Each row has a name. Each question is about the rows just above it. Places in a row count from 1.

Y: [108, 81, 108, 108, 115, 75, 93, 115]
A: [93, 93, 142, 93, 89, 13, 88, 89]
T: [88, 134, 88, 104, 59, 88, 123, 134]
S: [113, 84, 139, 68, 93, 129, 107, 89]
Z: [145, 122, 70, 146, 101, 110, 146, 178]
C: [95, 78, 177, 127, 177, 95, 96, 85]
H: [109, 109, 79, 84, 108, 108, 109, 109]
Every place of [177] in C:
3 5
Places of [93] in row A:
1 2 4
Every place of [108] in Y:
1 3 4
Places of [109] in row H:
1 2 7 8
Places of [95] in row C:
1 6
At which places does A hold [89]?
5 8
At which places does T hold [88]?
1 3 6

Vuro: [97, 128, 64, 85, 159, 102, 75, 159, 86, 155, 118, 137, 110, 102, 100, 103, 102, 101, 141]
kisat: [97, 102, 114, 108, 97, 100, 127, 106, 124, 93, 125, 95, 105, 81, 103, 110, 97, 102, 103]
lak: [97, 128, 65, 85, 154, 102, 75, 88, 86, 154, 120, 137, 108, 102, 100, 103, 103, 102, 137]
nuv: [100, 112, 79, 84, 111, 101, 80, 98, 93, 122, 99, 121, 98, 100, 106, 98, 101, 104, 109]
borev: [102, 100, 111, 108, 100, 101, 120, 101, 108, 96, 107, 94, 105, 100, 101, 107, 97, 102, 102]
runiz: [97, 102, 114, 108, 97, 100, 127, 106, 124, 93, 125, 95, 105, 81, 103, 110, 97, 102, 108]
ruk: [86, 129, 63, 86, 171, 102, 74, 85, 84, 157, 122, 136, 114, 102, 95, 104, 103, 99, 150]
vop: [99, 104, 94, 87, 104, 100, 87, 98, 94, 87, 101, 111, 101, 98, 87, 97, 101, 101, 101]
tup: [101, 100, 110, 109, 99, 100, 119, 101, 106, 96, 103, 95, 105, 97, 99, 106, 99, 101, 101]
Places of [101] in row Vuro:
18
At which places does vop hold [87]?
4 7 10 15

nutuv: [59, 118, 127, 175, 182, 126, 49, 53, 56, 16, 140, 139, 81, 196, 34, 64, 53, 29, 122, 162, 178, 163, 133, 128, 178, 15, 122, 138, 5, 89, 62, 168, 132, 3, 8, 137, 139, 127, 192, 44, 110, 126, 31, 96, 147, 190, 165, 53, 47, 46, 169, 84, 195, 109, 144, 126, 31, 145, 103, 22, 49]
Pul: [101, 125, 81, 193, 8, 142, 68, 85, 151, 63, 77, 145, 35, 66, 136, 61, 91, 165, 161, 69, 66, 24, 80, 106, 7, 194, 165, 182, 124, 90, 126, 3, 14, 184, 179, 76, 125, 32, 187, 156, 160, 188, 75, 12, 30, 165, 147, 22, 28, 182, 98, 7, 185, 155, 115, 10, 8, 12, 133, 13, 161]
mesaf: [69, 181, 110, 79, 70, 110, 123, 184, 46, 36, 72, 132, 148, 13, 79, 82, 62, 39, 167, 52, 55, 37, 82, 79, 166, 163, 100, 68, 27, 118, 113, 133, 29, 80, 172, 65, 37, 47, 9, 184, 52, 128, 127, 135, 157, 9, 48, 188, 103, 172, 156, 32, 59, 7, 59, 173, 172, 110, 142, 79, 42]
Lodo: [148, 172, 31, 6, 185, 23, 147, 174, 98, 7, 197, 190, 23, 21, 178, 191, 73, 36, 14, 81, 140, 64, 42, 181, 168, 170, 8, 51, 150, 161, 26, 132, 145, 77, 82, 167, 189, 173, 103, 41, 15, 81, 92, 160, 52, 127, 161, 166, 91, 87, 62, 190, 122, 172, 101, 166, 13, 24, 148, 16, 58]
Pide: [101, 125, 81, 193, 8, 142, 68, 85, 151, 63, 77, 145, 35, 66, 136, 61, 91, 165, 161, 69, 66, 24, 6, 106, 7, 194, 165, 182, 124, 90, 126, 3, 14, 184, 179, 76, 125, 32, 187, 156, 160, 188, 75, 12, 30, 165, 147, 22, 28, 78, 86, 98, 171, 112, 130, 50, 97, 3, 132, 28, 157]
Tutif: [85, 24, 180, 191, 136, 129, 77, 7, 24, 60, 25, 112, 111, 100, 159, 46, 90, 127, 82, 33, 136, 50, 147, 97, 191, 126, 156, 95, 73, 41, 136, 180, 109, 61, 124, 81, 123, 138, 64, 19, 77, 159, 187, 2, 146, 153, 20, 104, 28, 173, 83, 90, 127, 171, 169, 98, 61, 111, 154, 121, 66]
tudos: [48, 25, 112, 186, 137, 170, 186, 186, 13, 105, 183, 145, 145, 28, 13, 90, 149, 152, 75, 30, 137, 90, 101, 126, 59, 80, 35, 57, 127, 161, 168, 21, 41, 15, 173, 102, 157, 172, 3, 188, 115, 156, 10, 24, 170, 181, 7, 147, 157, 62, 18, 19, 33, 131, 128, 53, 105, 68, 107, 174, 128]
Places of [139] in row nutuv:
12 37
Every place of [96] in nutuv:
44
Every place of [79] in mesaf:
4 15 24 60

J: [78, 120, 78, 120, 120, 78]
M: [135, 79, 71, 127, 15, 77]
P: [113, 93, 94, 94, 106, 94]
N: [135, 92, 71, 150, 15, 113]
F: [114, 93, 133, 127, 67, 100]
At which places does J hold [78]?
1 3 6
Every place of [15] in M:
5
At which places does P hold [113]?
1
Places of [94] in row P:
3 4 6

